A small network was shown many inputs. Here are its activations along a few directions, one row for each input.
In each table, some parts of the input vary, and every possible input appears once, in random order.
A made-up example of a description, with smaller parts first: one of 4 places along a line, together with either a single point or one of 11 places around a ring or (one of 3 separate values, together with one of 5 places around a ring).
Shared parts are said once, and a part with two or three values counts as separate values.

Rows:
row 1: -3.39  +0.70  -0.84  +1.36  -1.31  +0.98  -0.48  -3.48  -0.72  -2.15  +0.83
row 2: +7.02  -0.05  +1.08  +0.08  +1.47  -2.59  +0.32  +4.19  +1.37  +3.90  -0.84
row 3: -1.22  +1.58  -0.67  +0.97  -0.78  -0.03  -0.07  -1.41  -0.86  -0.97  +0.29
row 4: -1.94  -1.77  +0.78  +0.67  -0.60  +0.63  -2.45  -1.74  +0.67  +0.71  +0.65
row 5: +0.16  +1.97  -0.16  +0.26  -0.16  -0.39  +0.65  -0.81  -0.87  -0.92  +0.21
row 6: +6.77  +2.75  -0.39  +0.65  +1.16  -2.45  +2.82  +3.32  -0.50  +1.54  -0.87
row 7: -3.17  -2.10  +0.59  +0.79  -0.68  +1.09  -2.91  -2.74  +1.07  +0.17  +0.80
row 8: +0.17  +0.18  +0.22  -1.99  +0.79  +0.54  +1.58  +1.53  +0.43  -0.57  -0.89
row 9: -2.89  -1.58  -1.07  -0.14  -0.73  +1.33  +0.31  -0.76  -1.15  -1.57  +0.44
row 10: +0.33  -0.83  +1.31  -0.30  +0.40  -0.38  -1.71  -0.02  +0.94  +1.39  +0.19
row 11: +1.12  -0.02  +2.07  -1.14  +0.90  -0.23  -1.16  +0.54  +2.22  +1.73  -0.72
row 12: +6.04  +0.11  -0.72  -0.75  +1.46  -1.76  +3.10  +5.24  -0.37  +1.55  -0.94
row 13: -1.04  -1.20  +0.80  +0.42  -0.20  +0.01  -2.44  -0.65  +0.97  +1.34  +0.24
row 14: -0.60  -0.65  -0.53  -1.11  +0.29  +0.37  +1.01  +0.96  -0.84  -0.90  -0.01
row 15: +0.90  +2.83  +0.53  -0.61  +0.35  -0.21  +1.27  -0.25  +0.36  -0.59  -0.67
row 16: -1.97  -1.02  -1.04  -0.39  -0.32  +0.75  +0.30  +0.33  -0.84  -0.95  +0.03
row 17: -2.17  +1.02  -0.70  +1.21  -1.22  +0.56  -0.02  -2.48  -1.15  -1.60  +0.71
row 18: -4.13  -1.91  -1.25  +0.00  -0.83  +1.78  -0.13  -1.77  -0.75  -2.11  +0.53
Question: Describe the family of inputs behind these rows.
Answer: one of 3 separate values, together with either a single point or one of 5 places along a line
Question: The inputs of row 5 and row 10 match in every part but the choice among 3 separate values. If row 3 is changed in the same way as row 5 into row 10, which row does it become?
Answer: row 13
Question: Which other rows agree with row 12 in the choice among 3 separate values? List them by row number.
Answer: row 8, row 9, row 14, row 16, row 18
Question: Which other rows does row 18 become when the choice among 3 separate values takes its other values? List them by row number.
Answer: row 1, row 7

Rows:
row 19: +2.95  -0.30  +1.91  -0.85  +1.60  -0.96  -1.15  +1.56  +2.21  +2.64  -0.97
row 20: +3.10  -1.48  +0.18  -0.66  +0.94  -0.98  +0.39  +2.55  +0.23  +1.73  -0.04
row 21: +2.76  +3.00  -0.56  -0.94  +1.02  -0.75  +3.62  +1.50  -1.05  -1.38  -0.76
row 22: +3.49  +0.68  +1.60  +0.32  +0.55  -1.65  -0.93  +1.14  +1.63  +2.22  -0.16
row 23: -9.04  -0.65  -0.92  +2.32  -2.76  +2.27  -3.49  -6.74  -1.70  -3.03  +2.06
row 24: +3.10  -0.15  -1.44  -1.37  +0.79  -0.81  +2.89  +4.81  -1.58  +0.31  -0.99
row 25: +2.75  -0.56  -0.94  -0.07  +0.80  -1.09  +1.42  +3.04  -0.64  +0.95  -0.15
row 26: -8.82  -1.52  +0.15  +1.71  -2.63  +2.37  -4.52  -7.29  -0.87  -2.33  +2.17
row 27: +3.72  +0.40  +0.85  +0.77  +0.27  -1.62  -0.13  +0.75  +0.75  +1.83  -0.09
row 28: +3.09  -2.05  +1.12  -1.90  +1.33  -0.80  +0.00  +4.50  +0.81  +2.50  -0.65
row 29: +2.89  -1.18  +0.93  -1.09  +1.23  -0.99  -0.39  +2.92  +1.09  +2.11  -0.12
row 30: +4.26  +1.80  +1.92  +0.94  +0.57  -1.53  -0.99  +0.55  +1.89  +2.73  -0.24
row 31: +3.97  +1.89  +2.32  +0.47  +0.90  -1.44  -1.42  +0.49  +2.76  +3.32  -0.98
row 32: -9.22  -1.10  +1.30  +0.80  -2.01  +2.35  -5.65  -6.98  +0.78  -1.35  +1.42
row 33: -8.93  -1.18  +0.88  +1.25  -2.33  +2.26  -5.28  -6.89  +0.00  -1.89  +2.07
row 34: +3.46  -0.69  +0.77  +0.06  +1.00  -1.02  +0.05  +1.25  +0.49  +1.68  -0.17
row 35: -7.35  -4.19  -0.10  -0.28  -1.34  +3.24  -2.63  -3.70  +0.86  -2.02  +1.11
row 36: +2.82  -1.95  +1.52  -2.37  +1.65  -0.70  -0.41  +4.40  +1.67  +3.07  -1.38
row 37: +3.84  +5.19  -0.16  +0.35  +0.30  -1.20  +3.39  +0.37  -0.59  -0.76  -0.75
row 38: +4.32  +3.70  -0.69  +1.49  +0.02  -1.60  +1.92  +0.86  -0.52  +0.51  -0.50
row 39: +2.94  -1.42  -0.77  -0.87  +0.90  -0.88  +1.82  +4.62  -0.94  +1.33  -0.69
row 40: +4.50  +1.53  +1.16  +1.39  +0.30  -1.50  -0.19  +0.15  +1.02  +2.35  -0.15
row 41: +3.37  +1.31  -0.32  +1.37  +0.12  -1.74  +0.90  +1.23  -0.15  +1.04  -0.19
row 42: +3.30  -2.35  +0.38  -1.47  +1.04  -0.78  +0.79  +4.12  -0.06  +2.10  -0.59
row 43: -7.48  -3.62  -1.87  +0.72  -1.77  +3.23  -0.88  -3.55  -0.81  -3.17  +1.09
row 44: +2.91  +0.70  -1.60  -0.57  +0.68  -1.04  +2.48  +3.24  -1.25  -0.07  -0.43
row 45: +3.10  +0.23  -0.39  +0.65  +0.85  -1.15  +1.08  +1.75  -0.38  +0.89  -0.26
row 46: +3.26  +1.49  -1.09  +0.17  +0.72  -1.13  +2.15  +1.97  -1.00  -0.13  -0.52
row 47: +3.07  +4.06  -0.46  -0.24  +0.30  -1.30  +3.44  +0.98  -0.85  -1.26  -0.68
row 48: -7.25  -4.52  -0.81  +0.14  -1.63  +3.33  -1.87  -4.09  +0.01  -2.45  +1.21
row 49: -7.29  -2.42  -2.56  +0.20  -1.78  +3.31  +0.18  -3.31  -1.40  -4.20  +0.79
row 50: -8.83  +0.53  -1.66  +1.80  -2.77  +2.31  -2.43  -6.47  -2.31  -4.06  +1.79
row 51: -7.69  -0.92  -1.89  -0.88  -1.41  +3.77  +1.61  -3.74  -1.50  -5.38  +0.45
row 52: +3.23  -0.40  +1.51  -0.38  +1.28  -1.04  -0.74  +1.63  +1.36  +2.07  -0.24
row 53: -7.64  -4.10  +0.35  -0.72  -1.03  +3.34  -2.99  -3.80  +1.65  -1.48  +0.45
row 54: +4.15  +2.44  -0.01  +1.98  +0.15  -1.64  +0.84  +0.63  +0.12  +1.55  -0.26
row 55: +3.21  +0.77  +2.00  -0.15  +0.89  -1.57  -1.35  +1.07  +2.49  +2.81  -0.90
row 56: +2.61  -1.08  +1.33  -1.56  +1.54  -0.91  -0.80  +2.84  +1.95  +2.68  -0.85
row 57: +3.54  +2.56  -1.00  +0.88  +0.01  -1.69  +1.97  +1.46  -0.78  +0.01  -0.44
row 58: +2.63  +1.38  -0.90  -2.49  +1.12  -0.40  +4.38  +4.33  -1.64  -0.95  -1.26
row 59: -9.24  +2.00  -0.97  +0.74  -2.39  +2.78  -1.00  -6.91  -2.41  -5.22  +1.48
row 60: +2.43  +2.22  -1.05  -1.68  +0.99  -0.63  +3.95  +2.76  -1.30  -1.33  -0.68
Question: Describe the family of inputs behind these rows.
Answer: one of 6 places along a line, together with either one of 2 separate values or one of 5 places along a line
Question: The inputs of row 33 and row 26 match in every part but the place on the line of 6. If row 30 is changed in the same way as row 33 into row 26, which row does it become?
Answer: row 40
Question: The inputs of row 57 and row 47 match in every part but the place on the line of 6. If row 49 is changed in the same way as row 57 into row 47, which row does it become?
Answer: row 51
Question: Which other rows does row 33 become when the choice among 2 separate values takes its other values? List them by row number.
Answer: row 35
Question: Which other rows agree with row 36 in the place on the line of 6? List them by row number.
Answer: row 19, row 31, row 32, row 53, row 55, row 56

Rows:
row 61: -3.75  +3.56  -1.64  +2.46  -1.91  +0.59  +0.07  -5.53  -2.13  -4.53  +2.44
row 62: -5.43  +5.41  -1.69  +1.98  -1.31  +1.88  +1.39  -4.76  -1.48  -5.58  -0.09
row 63: -1.61  +0.95  -1.87  +4.15  -2.86  +0.00  -0.98  -5.78  -0.56  -2.01  +1.03
row 64: -3.85  -0.70  +3.75  +1.81  -0.41  +0.30  -5.71  -5.99  +3.47  +2.00  +0.08
row 65: -3.20  -5.45  +0.55  -3.09  +0.25  +0.99  -4.03  +2.30  +1.24  +2.08  -0.80
row 66: +7.03  +0.56  +5.98  -2.19  +2.44  -1.42  -2.41  +2.63  +5.64  +5.63  -1.03
row 67: -3.31  -0.03  +5.48  -0.02  -0.57  +1.52  -7.26  -6.40  +5.28  +2.34  +1.00
row 68: -2.29  +1.20  -0.63  +4.42  -3.11  +1.07  -2.03  -4.08  -1.63  +0.34  +1.59
row 69: -3.20  +0.73  -0.04  +3.29  -0.85  -0.23  -4.16  -5.03  +1.74  +1.18  +1.75
row 70: +7.46  +1.41  +1.19  +1.27  +0.75  -4.39  +1.17  +4.38  -0.01  +2.74  +0.35
row 71: -2.59  -6.84  +4.09  -4.33  +1.70  +2.98  -4.78  +0.96  +4.82  +2.66  +0.15
row 72: -3.21  -7.51  +2.27  -2.56  +1.73  +1.73  -3.19  +1.31  +3.12  +2.40  -0.90
row 73: +7.83  +1.98  -0.33  +2.41  -0.03  -2.06  +2.84  +4.56  -0.83  +3.44  -0.64
row 74: -3.32  -3.44  -3.10  -2.03  -0.12  +2.00  +2.71  +1.67  -2.66  -3.94  +1.24
row 75: -1.08  -5.94  -3.28  -0.21  -0.98  +1.28  +1.61  +1.41  -0.95  -1.58  -0.09
row 76: -2.88  +0.84  +0.85  +3.39  -2.51  -1.21  -3.76  -4.29  -0.78  -0.28  +2.42
row 77: -2.26  -6.02  -0.55  -0.89  -0.53  +0.11  -1.21  +2.90  -1.13  +0.05  +1.41
row 78: -5.72  -0.61  -2.30  -5.06  -0.52  +3.14  +6.53  +1.42  -2.59  -5.70  -1.15
row 79: +6.63  +2.03  +2.42  -0.85  +1.32  -3.57  -1.60  +3.77  +2.27  +4.84  -1.88
row 80: -2.91  +3.02  -0.78  +3.05  -1.10  +0.39  -1.02  -6.24  -3.48  -2.32  +1.47
row 81: +6.84  +1.38  +0.16  +0.63  +2.30  -2.93  +0.14  +3.93  +1.89  +4.51  -0.52
row 82: +3.68  +7.09  -1.07  -3.93  +0.92  -0.80  +7.94  +3.23  -1.94  -2.89  -2.14
row 83: -1.76  -5.58  -2.05  +0.22  -1.24  +2.39  +0.56  +3.06  -1.93  +0.73  +0.44
row 84: +6.21  +4.29  -1.73  -0.34  +1.26  -2.30  +4.37  +3.22  -1.73  -1.26  +0.27
row 85: +7.11  +3.74  -0.69  +0.53  +2.05  -2.53  +3.52  +2.40  -2.99  +0.86  -0.78
row 86: -4.98  -1.58  -3.08  -2.40  +0.36  +3.19  +4.09  +2.39  -1.92  -5.04  -1.27
row 87: +4.52  +6.19  -1.85  -1.03  +1.76  -0.83  +5.49  +4.12  -1.30  -2.23  -2.31
row 88: -2.37  -3.80  -2.18  -1.11  +0.75  +1.72  +1.56  +0.80  -3.86  -1.94  +0.32
row 89: -6.19  +6.35  -0.87  -0.67  -2.01  +1.90  +3.82  -5.64  -2.28  -6.16  +0.10
row 90: -2.65  -6.17  -1.44  -1.02  +1.20  +1.13  -1.60  +2.22  +1.34  +1.55  +0.62
row 91: +6.63  -0.20  +4.14  -0.64  +2.79  -2.59  -0.97  +3.02  +3.85  +5.23  -2.16
row 92: +8.46  +1.66  -1.71  +1.47  +0.36  -3.02  +3.50  +3.06  -0.10  +1.18  -1.12
row 93: -3.84  +1.47  +1.99  +1.26  -1.87  -0.44  -6.61  -5.01  +1.62  +1.72  +0.21
Question: Describe the family of inputs behind these rows.
Answer: one of 3 separate values, together with one of 11 places along a line
Question: The inputs of row 90 and row 81 match in every part but the choice among 3 separate values. If row 75 is changed in the same way as row 90 into row 81, which row does it become?
Answer: row 92
Question: Which other rows does row 82 become when the choice among 3 separate values takes its other values? List them by row number.
Answer: row 78, row 89
Question: Which other rows does row 88 become when the choice among 3 separate values takes its other values? List them by row number.
Answer: row 80, row 85
